A small network was trained on made-up records. Each row is its average activation on records with the value named, seen along a few directions.
Related values have similar rows: they may be neighbours, one step apart, or belong to one group.
Strong random noise was added to every row along 5 fixed directions; ignore it. To show where, here is one row again and again, with new noise each time:
[  21  -15   90  -59   50  -87 -342 -164 -115  -16  -76   -9 -147 -199
  192   41  -14  -83   42  -84]
[ -54 -132  249  270 -185  100  482  375  -62    9  210 -186 -552  213
 -157   -1 -135  172 -299  -55]
[ 334  -38  101  -71 -219 -410 -124 -685  566 -166   95 -131  320   70
  386 -209  165 -329  322   17]
[ -95  -27   72  -89  -63 -250 -143 -443  -79   -7  -33   40 -134 -133
  291  -37   77   49   76   51]
[  21   86 -631   85  -16  142 -324 -231   33  234 -430    7  888  136
  345 -217   29 -147  313 -160]
[-173    4  -21  209   31  170  -79  315 -447  167 -279  -18 -338  -82
   50  143 -119  351 -245 -130]
[-555  -27 -525   98 -165   96  406 -234 -369  331 -140  134  253  266
  186 -254   25  332   25  112]


Field E:
e10: [ 734  133  486 -119  260   91 -818  585  130 -297   88 -308  -24 -396
 -350  384 -111 -371  -26 -339]
e7: [-348   89   77 -302  -50 -268  224 -395 -122  -76    7  152   72  130
  -38   31  147  521   40  366]
e6: [ -46 -235  196  170   53  249  204  414 -178  -42   65    4 -400  -16
 -152   20 -121  183 -186 -111]
e9: [-435   31 -315 -109   51  181  422  173 -175   64  340  310  -96  200
 -522 -138  -62  170 -160  417]
e4: [-202  -15 -231 -251   40   82 -316 -298  -98   -8   91   80  296  -81
  287 -223  -52 -399  299  -76]
e2: [-195  290 -663   25  123  436   74  595   23  326 -140   53  475  -83
 -332  129 -176 -454   -1 -284]
e5: [-772  192 -695 -179  301 -119  109 -504 -670  487 -473  477  311 -202
  465  -30  277  530  156  145]
e3: [-511  276 -565   51  188  423 -188  365 -454  187 -243   65  566   25
 -249  -33 -190  134  -34  -83]
e8: [ 231  -69 -338 -203  125 -172 -420 -515  115   60 -358  317  578  -66
  151  -49  260 -196  191  192]
e1: [-107 -183   64 -193 -118 -318  324 -909   25    7  -12  290  100   52
  375 -165  339  288  304  511]
A value of E combines one of 5 hidden first parts with one of 2 second parts; all combinations occur once.
Q: e10 and e6 share the first part; e10 and e2 share the second. Which value has the first part of e2 and the second part of e6?
A: e5
Q: e7 and e1 share the first part; e7 and e9 share the second. Which value has the first part of e9 and the second part of e1?
A: e8

Field P:
p9: [-415  387 -870  251 -254  300  517   56  152  347 -207 -161  870  483
  244 -337 -120 -242  264 -213]
p4: [-724  137  -33 -634  855  447  -90   38 -672  -62  477  558  -52 -386
 -539  166  -46  -17  167  621]
p10: [-563 -175 -448  234  350  238  177  -51 -383  347 -117  227   73  201
  308 -279  -72  205   -9   13]
p7: [  48   92  113  307 -318  104  263  389 -309  118  -11 -131 -533  177
  -63  128  -64  876 -337  209]
p3: [ -12 -261  363 -380  148    2  -53  175 -472  -43  223   66 -465   53
 -289   81  102  144 -108   54]
p1: [  35 -288  181  132 -206 -347 -260 -521 -303   43 -533   92 -253 -425
  582   18  188  419   22 -206]
p2: [-772 -285 -173 -400 -124   98  372 -262 -503    8  510  243 -115   32
 -326 -348  -56  -93   98  156]
p6: [-498 -236 -196  108 -339 -182  708 -371 -612  333 -587  354 -460  256
  272  -73  188  472 -304  206]
p8: [ 302   90 -452   77  371  478 -105  841  -14  258   12   67  294  -75
 -620  253 -167 -728 -284 -205]
p5: [-163  337  276  142 -138  124  -44  665  390 -266  560 -436 -308  -81
 -437  177 -411   74 -233 -188]
A value of P combines one of 5 hidden first parts with one of 2 second parts; all combinations occur once.
Q: p10 and p7 share the first part; p10 and p1 share the second. Which value has the first part of p1 and the second part of p7?
A: p2
Q: p6 and p3 share the first part; p6 and p8 share the second. Which value has the first part of p8 and the second part of p3?
A: p4
